arr =
 60  971   58   41
 62  920   44  941
 58  922   49  913
926  100  941  952
arr[0, 0]	60
arr[3, 2]	941
arr[3]	[926, 100, 941, 952]
arr[1, 0]	62

M =
[[ 109.5 -200.2  106.1   96.2  130.2]
 [-186.0 -191.1 -181.8 -176.6  109.7]]
M[0, 0] = 109.5
M[1, 3] = -176.6
M[1] = [-186.0, -191.1, -181.8, -176.6, 109.7]
M[:, 1] = [-200.2, -191.1]
M[0, 2] = 106.1
M[1, 1] = -191.1
M[0, 3] = 96.2
M[0, 1] = -200.2

x =
[[-5.21 -4.30 -4.36 -6.00 -3.93 -4.96 -3.94 -3.95 -4.18 -3.86]
 [ 2.02 -2.65 -2.63  2.61 -3.07  2.06 -3.01 -2.95 -2.61 -3.02]
 [-0.59  3.76  3.78 -0.91  4.08 -0.53  4.05  4.00  3.65  4.03]]
x[0][0] = -5.21
x[0][-8] = -4.36
x[0][9] = -3.86
x[-1][9] = 4.03
x[0] = [-5.21, -4.30, -4.36, -6.00, -3.93, -4.96, -3.94, -3.95, -4.18, -3.86]
x[2][5] = -0.53
x[2] = [-0.59, 3.76, 3.78, -0.91, 4.08, -0.53, 4.05, 4.00, 3.65, 4.03]
x[1][-8] = -2.63
x[:, 3] = [-6.00, 2.61, -0.91]
x[0][-5] = -4.96
x[1][-9] = -2.65
x[:, 6] = [-3.94, -3.01, 4.05]
x[-2][6] = -3.01
x[1] = [2.02, -2.65, -2.63, 2.61, -3.07, 2.06, -3.01, -2.95, -2.61, -3.02]
x[:, -5] = [-4.96, 2.06, -0.53]
x[1][-10] = 2.02
x[-1][0] = -0.59

data =
[[-0.23 -3.74 -0.11 -0.28  0.54  1.00  2.22  0.05 -0.26 -0.35 -0.01  0.78
   0.57  0.19]
 [-0.17 -2.69 -0.22 -0.46 -0.88 -1.40 -4.28  0.02  0.26  1.49  0.51  2.86
   0.46 -0.08]
 [-0.48 -3.53 -0.41  0.34  1.21  1.57  3.00  0.30 -0.32 -0.74 -0.09  0.45
   0.43  0.14]
 [-0.08 -0.13 -0.42 -1.16 -1.02  0.04  4.46 -0.06  0.82  1.00 -0.02 -1.32
  -0.90 -0.36]
 [-0.04  0.34 -0.11  0.19  0.41  0.77  4.41 -0.01  0.56  0.47 -0.19 -2.84
  -1.41 -0.61]
 [-0.12 -2.79 -0.09  0.14  1.54  2.48  7.19  0.28  0.05 -0.64 -0.18 -1.09
  -0.35 -0.27]]
Rows and columns are counted from 0.
row 0 col 0	-0.23
row 2 col 6	3.00
row 0 col 12	0.57
row 2 col 11	0.45
row 4 col 6	4.41
row 1 col 7	0.02
row 1 col 9	1.49
row 3 col 4	-1.02
row 2 col 2	-0.41
row 4 col 5	0.77
row 0 col 4	0.54
row 4 col 8	0.56
row 4 col 0	-0.04
row 0 col 7	0.05
row 2 col 13	0.14
row 3 col 0	-0.08
row 4 col 1	0.34
row 5 col 3	0.14
row 1 col 12	0.46
row 3 col 2	-0.42
row 1 col 2	-0.22
row 2 col 5	1.57
row 5 col 13	-0.27
row 3 col 11	-1.32
row 1 col 10	0.51
row 3 col 3	-1.16
row 2 col 8	-0.32
row 5 col 6	7.19
row 2 col 3	0.34
row 3 col 10	-0.02
row 1 col 13	-0.08
row 5 col 9	-0.64

A = [0.06, 0.06, -0.06, -0.01, 0.02, -0.08, 0.13, -0.03, 0.07, 0.00, -0.02, 0.00, 0.11, -0.12, 0.09]
A[0] => 0.06
A[7] => -0.03
A[11] => 0.00
A[9] => 0.00
A[2] => -0.06
A[10] => -0.02
A[1] => 0.06
A[3] => -0.01

grid =
[[-2.87  0.47  3.82  2.60  4.09 -3.33  0.76 -1.45  1.86  0.60]
 [ 0.02  0.17  0.46 -2.90  2.02 -0.48 -1.09 -0.93  2.24  0.24]
 [-0.27 -3.18 -3.04 -1.96 -1.43 -2.77 -3.29 -0.51 -0.58  1.37]
 [-0.57 -7.08 -1.44  3.88 -0.63  1.40 -0.93  1.08 -0.24  2.69]
 [-2.28  1.26 -2.61  0.40 -0.41 -1.90 -0.61 -1.45  2.99 -2.12]
 [ 2.47 -0.14  2.12 -1.10  0.14  0.45 -0.64 -0.65 -0.45  0.18]
 [ 1.62  3.32 -0.13 -2.14  0.40  2.28  2.02  0.63  1.43  0.15]
 [-1.92  0.94  5.52  0.37  1.16 -3.63 -0.56 -0.97  4.04  1.50]
 [ 0.39  1.36  1.27 -0.25  1.84 -0.07  2.51  2.97  2.31  0.26]
 [-1.54 -1.01  0.55  1.78 -2.48 -1.52 -2.00  1.48  2.36 -1.03]
 [-3.74  0.70 -1.19  1.06 -0.78  0.31  2.61 -2.51 -0.12  3.72]
 [ 3.53  4.25 -4.91 -0.43 -1.22 -1.47 -1.02 -0.78  0.96 -0.93]]
grid[0,-10] -> -2.87
grid[:, 3] -> [2.60, -2.90, -1.96, 3.88, 0.40, -1.10, -2.14, 0.37, -0.25, 1.78, 1.06, -0.43]
grid[:, 2] -> [3.82, 0.46, -3.04, -1.44, -2.61, 2.12, -0.13, 5.52, 1.27, 0.55, -1.19, -4.91]
grid[0,8] -> 1.86
grid[-1,-2] -> 0.96
grid[5,9] -> 0.18
grid[10,-5] -> 0.31
grid[-12,9] -> 0.60
grid[-11,5] -> -0.48
grid[-12,-3] -> -1.45
grid[8,-2] -> 2.31
grid[-1,-7] -> -0.43
grid[-6,8] -> 1.43
grid[6] -> [1.62, 3.32, -0.13, -2.14, 0.40, 2.28, 2.02, 0.63, 1.43, 0.15]
grid[-11,0] -> 0.02
grid[:, -1] -> [0.60, 0.24, 1.37, 2.69, -2.12, 0.18, 0.15, 1.50, 0.26, -1.03, 3.72, -0.93]
grid[-9,-1] -> 2.69
grid[8,-1] -> 0.26
grid[3,0] -> -0.57
grid[-7,-2] -> -0.45
grid[:, -4] -> [0.76, -1.09, -3.29, -0.93, -0.61, -0.64, 2.02, -0.56, 2.51, -2.00, 2.61, -1.02]
grid[9] -> [-1.54, -1.01, 0.55, 1.78, -2.48, -1.52, -2.00, 1.48, 2.36, -1.03]
grid[10,7] -> -2.51
grid[6,-1] -> 0.15
grid[9,-6] -> -2.48
grid[:, -10] -> [-2.87, 0.02, -0.27, -0.57, -2.28, 2.47, 1.62, -1.92, 0.39, -1.54, -3.74, 3.53]
grid[3,-9] -> -7.08
grid[-7,5] -> 0.45
grid[10,2] -> -1.19
grid[:, -5] -> [-3.33, -0.48, -2.77, 1.40, -1.90, 0.45, 2.28, -3.63, -0.07, -1.52, 0.31, -1.47]
grid[-10,5] -> -2.77
grid[-10,9] -> 1.37
grid[-2,8] -> -0.12

B = [ 36   7  21  -4 -26]
B[0]: 36
B[2]: 21
B[4]: -26
